Each row below holds a small network's activations on one input, seen along a few directions.
Each table varies a few parts of the input and shows all the possible inputs, shuffled.
A made-up example of a description, with smaller parts first: values(2) and (point or line(9) or (line(4) and ring(5))).
Shared parts are said once, and a part with two or three values counts as separate values.
(in the rows, 128 means zero)

Other details of the inputs vary at random and push rows far along two fixed directions, the same in every table; ignore that.

Rows:
r1: [132 120 144 107 114 163 131 148 163  98 111 114  94 157 106]
r2: [145 140 133 119  85  99 157  85 128 141 165 163 111 120 128]
r3: [121  97  95 185 166 137 170 105  54  89 109  95 178 116 146]
r4: [113 204 105 159 119  88  51 101 122 198 141 132 158  96 111]
r5: [163 143 201  53  77 125 187 171 121 112 129 134  73 158 117]
r6: [135 149  94 210 131 103  77  85 185 190 178 175 169 101 120]
r7: [151 171 146 101  87 100 117 143 116 162 152 145 104 121  95]
r8: [136 148 179  58  74 124 195 163 152  86 114 118  77 175  98]
r9: [133 162  98 163 134 106  23 114 144 195 157 141 135  81 100]
r10: [139 149 194  49  76 115 182 163 141  93 121 129  86 174 113]
r11: [ 97 173 100 166 135 106  23  99 181 169 140 121 147  99  99]
r12: [ 82 112  93 140 169 154 145 146  68 112  88  76 162 142 153]
r13: [ 96 123 101 141 169 146 133 148  60 128  92  85 159 131 162]
r14: [121  67 114 137 188 176 124 159  71 118  96  99 128 130 162]
r15: [140 174 177  92  80  96  75 126 212 136 149 150  93 134  89]
r16: [148 177 177  91  85  97  79 131 206 138 148 151  88 129  93]
r17: [156 154 131 110 100  94 148  79 125 140 179 161 113 115 129]
r18: [120  68 118 128 180 174 118 163  88 110  91  92 144 134 172]
r19: [156 129 182  72  84 106 219 142 144  91 161 182 105 141 122]
r20: [139  58  96 136 190 159 148 102  85  97 133 124 137 120 184]
r21: [133  54 112 178 185 158 152 112  93  62  99 102 159 124 151]
r22: [114 138  87 190 133  87  79  72 202 182 148 168 172  85 108]
r23: [ 96  77  97 143 183 174 127 156 112  92  81  77 135 142 152]
r24: [117  57 104 148 192 158 159 135 105  93 123 145 161 111 174]
r25: [ 95  81  91 145 174 183 126 152 109  87  77  80 133 143 151]
r26: [130 141  90 178 128  98  57  51 162 178 174 167 140  77 128]
r27: [171 125 175 106  72 115 227 145 154 113 166 176 109 173 125]
r28: [115 196 104 162 119  93  58 100 108 210 150 136 144  85 100]
r29: [ 98  76  78 169 164 135 192 119  92 127 101 122 189 127 161]
r30: [ 83 117  80 150 158 165 151 143  73 107  78  76 151 139 146]
r31: [159 145 197  46  73 121 179 168 127 110 127 135  85 163 117]
r32: [148 110 169  88 126 141 126 161 145 103 112 130  98 152 136]
r33: [126 168 113 167 134 110  24 106 156 195 147 131 138  79 112]
r34: [142 149 176  64  67 145 196 159 147  88 116 121  76 179  92]
Each input here is: values(2) and (point or line(5) or line(11)).
Q: Changing only the values(2) part turns r12 into r11. The same change can be made to r13. Which row results?
A: r16

Rows:
r35: [151  68 135 129 149 148 159 116 121  94 135 144 117 126 163]
r36: [130 153 155  67  96 132 144 165 137 132 113 120  82 157 112]
r37: [148 170 114 164 114  73  50  43 189 166 198 187 135  68  97]
r38: [144 118 185  60 110 139 171 191 123 105 103 128  90 161 124]
r39: [122 136 124 131 140 140 106 153  98 151 126 130 135 127 149]
r40: [159 151 152  97  92  95 118 122 126 160 157 156 108 112 121]
r41: [142  89 185  49 101 162 193 182 178  65 104 130  67 183 121]
r42: [ 97 190 113 147 109 105  66 116 117 158 127 105 133 114  88]
r43: [ 82 142  69 197 168 124  45 100 149 164 115  90 177 110 135]
r44: [164  78 200  58 107 162 191 186 169  64 124 154  79 179 141]
r45: [126 202 149 126  63  81  61  94 236 140 158 148  99 120  49]
r46: [154 116 149 109 127 137 155 123  78 134 144 137 106 122 152]
r47: [116  59  84 158 214 178 146 168  15 129  99  88 164 127 191]
r48: [152 114 184  78  86 143 184 145 174  44 106 113  81 169  95]
r49: [131 147 135 146  70  89 222 102 182 117 153 172 147 148 102]
r50: [137 133 108 176 148 113  70 102 174 163 158 160 136  99 117]
r51: [102  82 105 154 183 157 112 151 131 120  92 108 159 121 154]
r52: [117 170 117 122 117 129 120 122 101 117 103  86 129 126 108]
r53: [115  51  70 186 207 157 110 108  78 135 108 114 177 105 181]
r54: [151 191 129 131  96  68  72  71 125 180 197 164 126  73 111]
r55: [ 94 165  71 185 123 102 182  91  81 168 133 128 203 117 126]
r56: [ 81  90  85 146 196 179 140 166  35 111  65  52 163 151 180]
Q: Changing only one part turns r43 into r56. The same change can be made to r50. Which row results?
A: r47
Q: Describe the family of inputs behind these rows.
A: values(2) and (point or line(10))
Q: Change only the values(2) part in r53. List by row number the other rows that result.
A: r40
